A small network was shown many inputs. Here are its activations along a few directions, one row for each input.
In each table, some parts of the input vary, and every possible input appears once, in random order.
Descriptions start from the smaller parts, as in this example, which fits no table here: ring(8) and (point or ring(11) or (values(3) and line(4))).
Shared parts are said once, and a part with two or three values counts as separate values.
In the rows, zero is written as 128.

A family of inputs:
row 1: 136	108	118	110	161	118	121	104	168	157	135	110	134	146
row 2: 110	116	69	100	138	110	110	129	151	135	136	87	111	108
row 3: 138	120	119	150	108	78	153	167	129	135	160	141	154	132
row 4: 141	125	110	149	97	96	164	157	139	134	147	149	154	133
row 5: 135	175	212	109	67	178	113	140	76	103	63	193	73	94
row 6: 123	129	122	148	188	144	138	110	119	120	143	125	141	138
row 7: 130	107	130	147	112	133	142	126	126	123	132	117	157	144
row 8: 100	111	67	94	135	123	123	130	150	129	138	92	111	127
row 9: 133	121	119	114	168	107	122	108	156	151	149	90	126	134
row 10: 125	175	223	109	70	184	106	146	73	90	79	189	70	107
row 11: 122	129	112	150	95	105	152	171	143	126	152	136	156	140
row 12: 132	128	123	152	188	129	116	111	114	131	136	124	145	139
row 13: 133	118	140	157	111	119	122	114	123	129	141	118	157	133
row 14: 140	108	127	146	111	130	140	115	131	133	122	126	163	131
row 15: 143	182	220	112	79	165	108	138	63	95	81	178	67	86
row 16: 98	106	65	94	141	113	119	121	162	137	125	104	117	113
row 17: 132	118	114	116	155	131	119	115	160	144	141	94	122	159
row 18: 132	129	113	149	179	141	136	101	122	135	124	131	147	139
The inputs of row 16 and row 8 match in every part but one. If row 14 is changed in the same way as row 16 into row 8, which row does it become?
> row 7
What do these inputs look like to the network?
> values(3) and (point or line(5))
Change only the values(3) part in row 18. List by row number the other rows that result.
> row 6, row 12

A family of inputs:
row 19: 107	137	126	91	96	142	112	118	129	121	101	153	92	136
row 20: 114	81	74	117	149	105	114	69	147	135	159	72	174	145
row 21: 147	138	138	141	87	112	149	122	99	135	116	156	143	120
row 22: 129	136	168	156	147	177	131	130	116	117	105	133	144	124
row 23: 138	101	102	132	162	83	145	139	202	167	170	95	152	163
row 24: 106	109	35	149	193	112	142	154	145	142	152	109	146	121
row 25: 152	161	169	120	157	138	113	117	106	126	112	115	97	123
row 26: 125	147	155	91	127	142	109	115	129	131	101	142	99	97
row 27: 136	127	159	154	120	141	157	119	104	116	134	167	133	126
row 28: 119	137	136	109	88	149	133	166	118	102	137	130	100	134
row 29: 134	136	144	149	83	108	104	159	113	117	119	136	128	118
What do these inputs look like to the network?
> values(3) or ring(8)
Which other rows belong to the same alternative as row 20? List them by row number.
> row 23, row 24

A family of inputs:
row 30: 130	151	181	129	177	181	111	78	87	110	93	142	108	106
row 31: 139	152	196	122	171	176	111	88	102	112	103	131	100	119
row 32: 131	90	54	170	180	75	161	143	167	161	186	91	205	161
row 33: 99	111	66	74	129	123	100	116	161	133	126	91	95	115
row 34: 139	160	185	142	21	143	139	169	67	95	100	193	110	113
row 35: 103	122	75	76	142	112	95	131	169	140	128	98	90	118
row 36: 148	158	208	142	23	138	140	167	87	103	105	188	111	123
row 37: 139	165	192	140	40	138	140	181	83	103	105	197	107	114
row 38: 127	75	48	180	170	85	164	127	161	153	183	90	209	163
row 39: 139	79	65	172	169	77	165	126	177	165	184	82	207	169
row 40: 131	162	187	122	185	171	106	97	93	114	97	146	101	108
row 41: 111	111	79	67	128	116	104	114	181	147	126	86	93	126
What do these inputs look like to the network?
> values(3) and line(4)
The inputs of row 37 and row 34 match in every part but the values(3) part. If row 32 is changed in the same way as row 37 into row 34, which row does it become?
> row 38
Change only the values(3) part in row 31. List by row number the other rows that result.
> row 30, row 40
